Each row below holds a small network's activations on one record, seen along a few directions.
Here are examples, each followed by its value of one field, VARI.
The largest differences between rows may come from other fields.
In the rows, 500 means zero.
Strong random noise was added to every row along 5 fixed directions; ignore it. To show where, here is one row again and again, with new noise each time:
483	580	572	595	630	391	424	482	420	405	412	487	515	538	485	379	439	481	601	380
712	330	558	458	520	448	467	626	483	516	752	662	403	453	699	354	491	455	410	718
548	333	543	778	354	617	594	439	580	706	706	643	352	364	660	517	529	231	510	652
579	598	347	178	684	214	338	468	663	318	319	713	595	854	133	526	596	860	554	521
778	409	680	690	606	371	495	534	410	658	659	406	275	295	720	569	603	237	698	708
874	552	435	203	607	569	396	338	513	535	550	448	482	621	522	853	632	687	415	622
388	505	523	687	453	606	506	422	485	481	507	589	528	508	551	371	388	411	462	374

265	474	510	715	339	787	546	360	487	627	604	608	476	390	651	398	433	346	408	308 -> kip
708	465	505	292	547	421	493	618	439	480	577	459	550	447	566	503	536	504	526	664 -> kidun
417	620	373	427	393	565	534	311	567	539	458	512	464	593	327	685	603	573	440	458 -> rif
382	590	434	554	347	809	507	189	573	646	469	526	456	482	450	706	526	450	354	359 -> ger
751	485	520	401	631	398	472	466	407	560	536	261	425	413	541	743	619	473	578	562 -> mim
751	384	522	386	560	553	424	569	452	596	714	429	347	407	724	599	609	469	430	718 -> vose
593	397	624	641	579	369	528	514	404	613	603	309	273	289	624	554	577	290	688	568 -> mim
887	374	523	441	455	502	572	493	508	670	823	430	267	408	699	786	699	407	542	890 -> vurot
463	581	692	693	592	604	484	519	254	391	526	282	465	353	698	330	298	424	500	220 -> lik
633	519	374	238	492	554	460	453	566	580	516	536	460	620	390	757	637	665	494	608 -> kip
490	579	495	514	264	731	613	362	463	558	508	423	568	453	583	654	475	431	326	495 -> rif
190	483	428	606	539	483	389	371	622	507	483	694	388	632	371	292	544	541	506	266 -> vurot
297	534	398	603	550	424	459	256	732	609	343	592	356	617	159	671	707	582	667	332 -> lik
251	459	430	683	320	463	579	515	666	625	491	709	386	483	310	451	507	356	556	551 -> ger
676	512	603	514	361	715	561	652	329	428	572	339	669	435	777	448	250	450	339	577 -> vose
451	633	457	302	578	516	433	457	391	375	399	389	586	613	423	466	437	633	517	306 -> kidun

Which value of VARI does each new row have?
504	610	552	442	547	694	489	454	233	428	493	264	589	428	697	444	342	456	431	277 -> kidun
569	529	401	382	237	707	670	468	597	507	506	543	713	593	379	677	394	526	449	615 -> kidun
787	576	551	156	614	703	381	405	351	439	521	265	572	553	677	704	495	765	225	391 -> lik
231	372	523	880	248	797	604	423	541	658	600	589	461	351	714	401	393	210	405	432 -> vose
648	534	423	67	539	539	414	570	428	338	527	483	625	637	533	453	453	740	331	481 -> kidun
528	567	565	320	545	544	363	558	365	386	551	488	490	494	646	312	405	583	274	354 -> ger
772	648	506	427	460	651	580	403	428	633	359	157	655	533	548	876	484	556	496	634 -> vose
426	659	546	511	628	506	392	344	390	478	333	399	497	525	428	526	545	525	628	265 -> kip
